These are the activations of a small network on made-up records, seen along a few directions, one row for each record.
After each row come some of the record's fields: SEL, PUNIN, MOTI, DUVA, SEVO.
A field that a record lacks is written none.
The largest differences between rows may come from other fields.
(in the rows, 500 means zero)
Strong random noise was added to every row along 3 fixed directions; ignore it. To show where, here is one row again and again, with new noise each time:
[485 745 464 329 322 612 706 311 465 356 620 676 194 534 359 556]
[455 669 683 482 647 541 689 415 566 524 538 626 369 591 477 429]
[283 729 224 523 305 193 719 306 222 393 446 452 489 434 490 727]
[406 641 716 573 750 441 684 442 558 593 479 566 478 590 534 419]
[578 661 870 384 737 785 680 458 733 523 627 763 230 671 437 292]

[436 500 449 533 696 308 611 631 359 541 304 483 661 504 703 469]	SEL is none, PUNIN is rivu, MOTI is leled, DUVA is none, SEVO is foma
[558 695 308 211 413 652 695 518 338 208 592 721 268 568 488 537]	SEL is kisil, PUNIN is rivu, MOTI is nibe, DUVA is none, SEVO is tuso
[639 398 567 411 677 622 327 668 614 502 481 689 516 575 618 346]	SEL is kisil, PUNIN is rivu, MOTI is nibe, DUVA is tiri, SEVO is foma
[525 455 416 532 492 585 417 658 387 377 469 441 757 521 758 464]	SEL is none, PUNIN is karol, MOTI is nibe, DUVA is tiri, SEVO is lemik
[371 471 588 523 520 486 515 408 567 598 500 479 471 545 472 502]	SEL is none, PUNIN is rivu, MOTI is leled, DUVA is tiri, SEVO is bito
[542 516 321 391 387 603 539 607 448 333 489 561 505 526 619 512]	SEL is kisil, PUNIN is rivu, MOTI is leled, DUVA is tiri, SEVO is foma
[530 569 253 471 419 570 619 579 337 304 526 550 599 474 593 565]	SEL is riki, PUNIN is rivu, MOTI is nibe, DUVA is tiri, SEVO is tesez
[355 565 468 667 578 269 518 504 398 588 398 308 743 370 593 572]	SEL is kisil, PUNIN is karol, MOTI is nibe, DUVA is tiri, SEVO is foma
[345 757 169 484 198 340 741 325 291 298 432 412 360 353 370 725]	SEL is kisil, PUNIN is rivu, MOTI is leled, DUVA is tiri, SEVO is tesez
[399 598 477 433 216 549 534 214 576 504 547 574 208 450 260 621]	SEL is kisil, PUNIN is rivu, MOTI is leled, DUVA is tiri, SEVO is bito
[327 451 794 706 691 419 524 333 659 792 487 466 483 439 383 472]	SEL is nub, PUNIN is rivu, MOTI is leled, DUVA is tiri, SEVO is bito
[365 601 141 561 335 201 601 611  74 318 374 317 807 369 732 763]	SEL is nub, PUNIN is karol, MOTI is nibe, DUVA is none, SEVO is tesez
[435 466 405 640 499 219 417 548 334 470 370 365 811 510 604 562]	SEL is kisil, PUNIN is karol, MOTI is nibe, DUVA is resi, SEVO is zuz
[605 410 558 363 628 548 419 486 613 475 529 597 351 513 446 421]	SEL is kisil, PUNIN is karol, MOTI is leled, DUVA is tiri, SEVO is tesez
[532 459 527 449 484 536 479 496 488 506 584 450 451 433 490 481]	SEL is nub, PUNIN is karol, MOTI is leled, DUVA is tiri, SEVO is lemik
[538 500 397 379 277 589 360 376 501 437 580 589 299 518 365 608]	SEL is kisil, PUNIN is rivu, MOTI is nibe, DUVA is tiri, SEVO is tuso
[730 388 757 184 714 760 399 579 744 491 610 724 222 711 495 325]	SEL is kisil, PUNIN is karol, MOTI is leled, DUVA is tiri, SEVO is tuso
[549 385 490 531 627 428 415 594 569 509 472 484 543 558 667 449]	SEL is kisil, PUNIN is rivu, MOTI is leled, DUVA is tiri, SEVO is lemik
[462 450 395 405 546 330 479 544 474 391 405 530 561 519 605 554]	SEL is kisil, PUNIN is karol, MOTI is leled, DUVA is tiri, SEVO is tuso
[421 304 743 783 669 340 279 486 624 894 378 344 612 423 494 499]	SEL is nub, PUNIN is rivu, MOTI is leled, DUVA is tiri, SEVO is foma
[579 623 612 456 478 697 673 507 585 494 527 550 445 529 453 468]	SEL is riki, PUNIN is rivu, MOTI is leled, DUVA is none, SEVO is tesez
[339 549 339 385 548 335 647 544 337 392 417 557 512 517 617 567]	SEL is kisil, PUNIN is rivu, MOTI is leled, DUVA is tiri, SEVO is bito
[429 456 408 679 340 316 421 416 360 510 473 379 640 451 421 604]	SEL is nub, PUNIN is rivu, MOTI is nibe, DUVA is resi, SEVO is zuz
[616 404 396 488 421 670 351 641 489 358 582 548 576 552 695 485]	SEL is nub, PUNIN is rivu, MOTI is nibe, DUVA is tiri, SEVO is lemik
[479 456 643 485 597 513 414 485 603 615 550 421 486 487 442 373]	SEL is kisil, PUNIN is karol, MOTI is leled, DUVA is tiri, SEVO is lemik
[678 507 548 441 180 846 312 160 721 627 778 578  98 478 136 504]	SEL is riki, PUNIN is rivu, MOTI is nibe, DUVA is tiri, SEVO is lemik
[338 473 370 678 675 117 554 491 351 664 290 343 724 417 608 552]	SEL is kisil, PUNIN is rivu, MOTI is leled, DUVA is tiri, SEVO is foma
[423 409 529 608 408 362 371 283 603 723 459 403 449 470 318 607]	SEL is riki, PUNIN is rivu, MOTI is leled, DUVA is tiri, SEVO is tuso
[628 446 260 210 539 456 410 758 441 305 548 693 474 599 566 555]	SEL is riki, PUNIN is rivu, MOTI is nibe, DUVA is tiri, SEVO is zuz
[530 344 466 504 578 323 311 554 519 572 353 486 645 465 625 499]	SEL is kisil, PUNIN is karol, MOTI is leled, DUVA is tiri, SEVO is foma
[500 562 731 565 681 485 623 338 627 689 473 474 307 567 305 473]	SEL is none, PUNIN is rivu, MOTI is leled, DUVA is none, SEVO is zuz
[372 675 596 493 939 333 873 664 445 446 357 566 585 577 675 390]	SEL is kisil, PUNIN is rivu, MOTI is leled, DUVA is none, SEVO is tuso
[371 456 397 729 558 348 448 483 406 653 426 311 816 457 529 546]	SEL is riki, PUNIN is rivu, MOTI is nibe, DUVA is tiri, SEVO is tesez
[653 447 359 170 372 496 397 373 497 401 591 600 142 562 304 599]	SEL is kisil, PUNIN is karol, MOTI is leled, DUVA is tiri, SEVO is zuz
[398 482 567 589 496 345 338 384 548 711 487 427 413 480 358 615]	SEL is kisil, PUNIN is rivu, MOTI is nibe, DUVA is tiri, SEVO is tuso
[304 619 686 796 811 261 707 387 561 737 338 325 579 437 442 461]	SEL is kisil, PUNIN is rivu, MOTI is leled, DUVA is tiri, SEVO is tesez
[510 588 503 466 404 614 507 456 559 545 600 488 416 483 333 522]	SEL is riki, PUNIN is rivu, MOTI is nibe, DUVA is tiri, SEVO is tesez
[475 455 611 553 439 476 435 339 656 666 509 464 478 457 332 571]	SEL is riki, PUNIN is rivu, MOTI is leled, DUVA is tiri, SEVO is tuso
[567 420 533 499 416 625 493 505 448 456 527 556 535 414 532 469]	SEL is nub, PUNIN is karol, MOTI is leled, DUVA is resi, SEVO is foma
[654 476 550 422 415 766 397 494 519 419 589 540 427 525 516 511]	SEL is nub, PUNIN is karol, MOTI is nibe, DUVA is tiri, SEVO is tesez
[558 474 758 564 474 809 353 524 688 654 627 431 597 512 457 375]	SEL is riki, PUNIN is karol, MOTI is nibe, DUVA is tiri, SEVO is lemik
[495 502 170 458 266 403 537 606 362 306 529 463 580 425 650 666]	SEL is riki, PUNIN is rivu, MOTI is leled, DUVA is tiri, SEVO is lemik
[661 494 779 331 647 824 589 489 691 551 631 714 187 656 405 355]	SEL is nub, PUNIN is rivu, MOTI is leled, DUVA is none, SEVO is tuso
[438 482 415 630 412 445 527 371 483 637 500 371 583 427 425 523]	SEL is riki, PUNIN is rivu, MOTI is leled, DUVA is tiri, SEVO is lemik
[367 768 450 545 459 456 824 439 393 396 400 464 446 432 453 548]	SEL is kisil, PUNIN is rivu, MOTI is leled, DUVA is none, SEVO is tesez
[500 419 829 719 684 572 480 430 712 796 509 444 563 532 428 277]	SEL is riki, PUNIN is rivu, MOTI is leled, DUVA is resi, SEVO is lemik
[472 554 579 476 824 393 621 721 520 529 369 559 554 544 676 386]	SEL is kisil, PUNIN is rivu, MOTI is leled, DUVA is tiri, SEVO is foma

Which values does each new row have?
[482 475 472 582 348 494 453 241 603 680 528 445 362 407 218 586]	SEL is riki, PUNIN is rivu, MOTI is leled, DUVA is tiri, SEVO is tesez
[554 489 643 487 751 658 622 737 596 493 557 577 589 548 651 311]	SEL is riki, PUNIN is rivu, MOTI is leled, DUVA is tiri, SEVO is lemik
[535 499 476 447 510 428 465 472 582 557 571 496 333 493 459 509]	SEL is kisil, PUNIN is rivu, MOTI is leled, DUVA is tiri, SEVO is lemik
[553 367 739 661 487 558 389 420 591 654 529 481 567 437 439 374]	SEL is nub, PUNIN is karol, MOTI is leled, DUVA is resi, SEVO is foma
[567 512 444 430 219 781 563 456 457 321 644 594 358 452 432 442]	SEL is nub, PUNIN is rivu, MOTI is leled, DUVA is resi, SEVO is lemik
[478 537 580 475 243 618 390 303 599 594 597 373 338 427 276 517]	SEL is kisil, PUNIN is karol, MOTI is leled, DUVA is tiri, SEVO is lemik
[538 361 257 328 514 179 363 643 409 433 437 479 606 516 565 658]	SEL is riki, PUNIN is karol, MOTI is leled, DUVA is tiri, SEVO is zuz
[797 462 595 279 456 910 386 518 733 395 741 716 343 569 480 364]	SEL is riki, PUNIN is karol, MOTI is nibe, DUVA is tiri, SEVO is lemik
[445 579 420 484 270 474 492 303 491 574 540 430 261 393 283 621]	SEL is kisil, PUNIN is rivu, MOTI is leled, DUVA is tiri, SEVO is foma
[477 586 498 447 594 412 614 655 452 457 417 583 503 506 602 430]	SEL is kisil, PUNIN is rivu, MOTI is leled, DUVA is resi, SEVO is foma
[469 547 372 567 268 529 549 410 459 544 436 443 543 411 447 615]	SEL is riki, PUNIN is rivu, MOTI is leled, DUVA is tiri, SEVO is foma
[565 562 530 322 490 660 671 485 462 361 554 626 343 541 499 506]	SEL is nub, PUNIN is karol, MOTI is leled, DUVA is none, SEVO is tuso
[503 459 475 381 609 427 482 458 549 516 493 531 359 571 356 469]	SEL is kisil, PUNIN is rivu, MOTI is leled, DUVA is tiri, SEVO is zuz
[437 432 555 632 634 314 506 625 461 499 372 445 681 577 591 451]	SEL is kisil, PUNIN is rivu, MOTI is leled, DUVA is resi, SEVO is zuz
[374 569 559 692 286 348 513 128 528 689 485 370 330 410  87 577]	SEL is kisil, PUNIN is rivu, MOTI is leled, DUVA is resi, SEVO is zuz
[605 500 405 252 752 542 507 917 382 227 524 631 648 610 887 367]	SEL is kisil, PUNIN is karol, MOTI is nibe, DUVA is tiri, SEVO is lemik
[484 587 766 575 517 563 506 335 681 730 461 436 356 432 318 477]	SEL is kisil, PUNIN is karol, MOTI is leled, DUVA is tiri, SEVO is foma
[566 515 474 421 350 592 508 405 512 516 538 610 338 466 368 460]	SEL is kisil, PUNIN is rivu, MOTI is leled, DUVA is resi, SEVO is foma
[555 616 532 548 340 712 581 409 525 523 542 501 488 499 409 534]	SEL is riki, PUNIN is rivu, MOTI is nibe, DUVA is none, SEVO is tesez
[418 543 423 390 332 426 526 356 538 577 578 575 317 455 329 634]	SEL is riki, PUNIN is rivu, MOTI is leled, DUVA is tiri, SEVO is bito
[367 714 302 408 435 315 786 346 316 412 434 513 337 469 405 627]	SEL is kisil, PUNIN is rivu, MOTI is leled, DUVA is none, SEVO is tuso
[489 520 530 513 431 529 505 449 468 535 450 415 543 501 532 466]	SEL is kisil, PUNIN is karol, MOTI is leled, DUVA is none, SEVO is lemik
[251 600 581 557 763 200 675 508 479 638 370 460 531 514 551 513]	SEL is kisil, PUNIN is rivu, MOTI is leled, DUVA is tiri, SEVO is bito
